A small network was shown many inputs. Here are its activations along a few directions, one row for each input.
Each table varies a few parts of the input and shows all the possible inputs, shuffled.
Descriptions start from the smaller parts, as in this example, which fits no table here: ring(5) and (point or line(11) or (values(3) and line(4))).
Shared parts are said once, and a part with two or three values counts as separate values.
In the rows, zero is written as 128.

Other details of the inputs vary at random and push rows far along three fixed directions, the same in every table; ignore that.

A family of inputs:
R1: [124  58 119 121  89 139  95 142 169 121 109 125]
R2: [121 177  93 129 102 142 158 109  58 106  97 125]
R3: [124 171 110 126 100 109 183 102  67 115  96 136]
R4: [157 192 158 144 197 140  91 122 153 154 164 133]
R5: [168 140 130 160 113 135 103  95 141 103 105 173]
R6: [183 130 124 164 130 146 112 104 131  96 119 166]
R7: [167 125 145 152 116 116 120  98 129 102 127 190]
R8: [157 178 179 141 202 130 107 128 143 155 167 141]
R9: [151 185 178 140 193 107 105 126 152 150 177 151]
R10: [131  49 129 134  96 114 124 139 171 122 128 122]
R11: [ 77  97  78  98  78 129 159 152  96 127  99  76]
R12: [165 139 131 150 112 152  96  95 131 104 112 171]
R13: [142 202 163 140 181 128  81 113 162 160 151 139]
R14: [ 97 109 167  95 161 119  88 161 180 177 176 106]
R15: [ 61 160 116  84 154  93 159 169 137 177 143  43]
R16: [129  47 111 135 102 146 106 150 162 119 121 123]
R17: [170 118 142 162 133 154 122 108 117  98 119 178]
R18: [154 177 176 137 207 124 108 126 144 148 176 148]
R19: [120 169 103 127 108 137 169 112  56 101  96 132]
R20: [ 63 167 106  86 146  99 149 165 140 181 143  37]
R21: [ 94 109 167  95 164 122  88 157 183 175 170 104]
R22: [ 54 158 126  76 149  97 156 161 134 187 135  51]
R23: [166 139 132 150 113 152  96  99 130 101 106 172]
R24: [121 169 106 122 104 102 184 100  68 108 104 144]
R25: [125  61 116 129  89 121 103 138 179 123 107 125]
R26: [119  42 130 123  95 133 109 144 149 119 143 135]
R27: [124  35 124 129 106 136 121 143 154 118 141 134]
R28: [ 95  93  70 102  89 115 176 154 105 125 103  72]
R29: [122 172 110 117 104 130 174 106  62 108  90 134]
R30: [171 114 141 158 130 141 123 110 111  98 141 187]
R31: [138 163 102 130 120 123 191 112  61 103 101 128]
R32: [123 169 113 117 100 126 175 106  57 113  97 136]
R33: [119  44 133 127  95 143 109 141 151 124 128 126]
R34: [ 86  95  87 102  84 100 186 145 112 125 103  76]
R35: [110 242 127 116 176 103 154 135  99 157 133  92]
R36: [119  56 112 129  89 151  93 136 161 122 125 118]
R37: [182 122 135 162 136 140 122 108 129  91 117 174]
R38: [146 191 159 146 195 153  85 125 145 157 165 137]
R39: [126  38 127 133 103 142 120 146 152 125 132 126]
R40: [182 115 140 157 133 128 129 108 119  95 141 183]
R41: [165 131 143 149 119 146 106 102 128  96 105 179]
R42: [103 113 144 116 170 144  81 166 185 177 166  87]
R43: [ 85  90  85  99  83  91 189 143 108 122 119  85]
R44: [ 97 118 159 108 165 113  88 158 201 176 151  95]
R45: [102 228 133 113 188 129 158 139  79 159 142  99]
R46: [116  42 130 123  98 136 110 139 152 117 137 133]
R47: [162 123 148 156 124 154 111 104 116  96 114 176]
R48: [132 184  86 136 102 115 173 102  78 106 102 121]
Each input here is: ring(6) and line(8).
The inputs of R41 and R1 match in every part but the line(8) part. If R19 is changed in the same way as R41 into R1, which row does it become? -> R11
Change only the line(8) part in R30. List by row number the other rows that result. -> R16, R17, R27, R38, R39, R42, R45
Change only the line(8) part in R7. List by row number the other rows that result. -> R3, R5, R13, R22, R24, R25, R44

A family of inputs:
R49: [137 105 143 138 131 143  92 128 176 141 112 127]
R50: [177  74 117 168  98 140  98 113 166  75  98 174]
R51: [147 113 146 135 108 132 110 119 137 103 105 162]
R52: [ 96  76 108 109  68 134 139 128 124 130 111 103]
R53: [167 161 140 157 155 125 139 111 125 119 127 140]
R54: [128 180 123 125 110 129 175  98  69 113  86 133]
R55: [ 70 103  65 104  78 117 165 153 111 141 114  57]
R56: [139 123 138 136 154 121 131 133 156 139 138 107]
R57: [105 138 148 118 179 121  86 169 198 170 155  86]
R58: [ 86 101  75 102  91 122 143 147 130 130 121  80]
R59: [117 147 163 127 156 110 131 134 131 146 139 132]
R60: [121 167 100 124 131 176 156 128  38 113 100 126]
R61: [123 113 170 129 157 120 119 128 161 148 143 133]
R62: [150 119 110 143  92 145 102 109 125 101 104 162]
R63: [168 147 111 151 120 126 134 103 101  91 129 160]
R64: [152 140 136 140 117 116 150  99  96  86 106 183]
R65: [159 150 112 148 108 110 186 106  71  94 102 161]
R66: [121  99 132 117 130 131  87 146 179 139 117 117]
R67: [151 193 166 143 151 132 118 109 111 126 116 158]
R68: [ 79 129 105 109 129 127 132 151 147 170 142  60]
R69: [110  79 120 114 115 107 162 146 142 143 129  99]
R70: [148  75 134 154 125 142  96 128 193 124 119 129]
R71: [114 155 160 118 147 130 123 129 138 153 124 113]
R72: [143 111 129 143 113 137 103 126 151 122  99 139]
R73: [134 211 153 140 217 175 109 143  96 149 159 123]
R74: [111 121 165 107 184 102 107 170 186 174 174 103]
R75: [130  63 148 131 112 124  93 127 165 118 148 160]
R76: [142 188 156 135 157 111 144 107  95 114 125 168]
R77: [134 151 113 142  91 119 172  95  56  96 110 164]
R78: [131 155 126 127 151 118 121 137 131 137 157 115]
R79: [183  60 131 168  91 132 112 107 144  91 133 190]
R80: [134 229 149 143 194 140 110 112 129 163 156 119]
R81: [158  93 144 143 129 124 102 127 157 119 157 166]
R82: [121 230 140 127 169 135 110 121 105 164 137 119]
R83: [157 155  97 152 105 129 170  94  75  98 115 141]
R84: [131  41 157 135 138 169 102 150 134 118 149 154]
R85: [107 145 158 105 149 130  85 140 155 158 155 119]
R86: [106 130 166 121 157 123 110 131 151 167 166 122]
R87: [157 160 159 144 157 186 115 117  70 107 127 172]
R88: [ 99  70  92 108 122 153 161 171  92 126 136  76]
R89: [131 108 124 140 127 137  86 138 173 130 143 127]
R90: [118 164 133 117 148 127 109 140 142 145 116 116]
R91: [121  72  91 120  91 108 155 149 135 107 111 100]
R92: [133 111 161 128 143 125  93 123 157 130 159 162]
R93: [152 123 117 147 121 116 148 127 121 108 115 128]
R94: [123 109 120 128 111 147 102 119 150 142 120 119]
R95: [152 111 135 136  97 132 120 110 124  89  95 167]
R96: [168  78 116 151  85 153  79 102 155  88 105 182]
R97: [106 122 138 126 158 123 101 162 185 164 142  83]
R98: [137 200 151 135 139 136 119 105  93 133 130 151]
R99: [ 56 113 112  80 112  99 156 159 114 159 147  78]
R100: [155 149 107 147 101 123 180  91  66 102 118 160]
R101: [120 124 147 112 160 112 108 147 159 158 176 122]
R102: [123 160  62 126  82 118 195 111  62  82  71 120]
R103: [137 121 124 125  92 137 117 107 113 101 114 159]
R104: [165 189 140 157 161 127 122 110 110 126 150 147]
R105: [126  78 169 134 139 132  90 125 180 148 161 143]
R106: [100  89  87 111  98 118 162 139 124 138 132  73]
R107: [ 76 189 104  98 117  96 225 122  41 138 101  90]
R108: [111 226 178 115 203 104 131 134 114 162 156 131]
R109: [154  62 144 136 128 115 109 138 177 115 139 155]
R110: [172 189 143 147 173 120 128 112 121 110 134 155]
R111: [168  83 118 155  92 132 145  96 118  97 125 172]
R112: [ 88  86  98  87 108  94 176 160 126 137 128  84]
R113: [167  97 141 149 143 122 101 131 171 108 135 148]
R114: [ 91  71  75  91  73 102 179 145 104 121 128  97]
R115: [133 135 145 144 160 135 103 135 178 149 133 112]
R116: [159 156 132 144 137 117 172 103  96 114 118 154]
R117: [103 210 126  97 136 114 166 122  73 130 106 115]
R118: [ 62 105  89  78  70 115 160 151  99 139 113  74]
R119: [ 82  94 125  90 162 145 154 184 104 165 166  76]
R120: [112 244 149 119 188 138 111 120 113 183 146 105]
R121: [169  94 103 150  96 130 125 107 125  81 124 163]
R122: [ 58 143 104  75 131 119 118 164 139 180 139  55]
R123: [133  72 153 132 109 149  83 120 176 135 136 139]
R124: [134 108 124 139 130 137  84 133 172 126 142 130]
R125: [155 117 115 139 103 138 112 111 134  94  87 161]
R126: [ 89  84  81 103  74 127 161 137 123 133  79  78]
The inputs of R113 and R66 match in every part but one. If R93 is changed in the same way as R113 into R66, which row does it become? -> R72
The inputs of R87 and R88 match in every part but one. If R98 is changed in the same way as R87 into R88, which row does it become? -> R104
What is each input in this table made of? -> ring(6) and (point or (values(2) and line(6)))
Change only the values(2) part in R53. List by row number the other rows that result. -> R83
Change only the line(6) part in R59. List by row number the other rows that result. -> R61, R64, R76, R107, R108
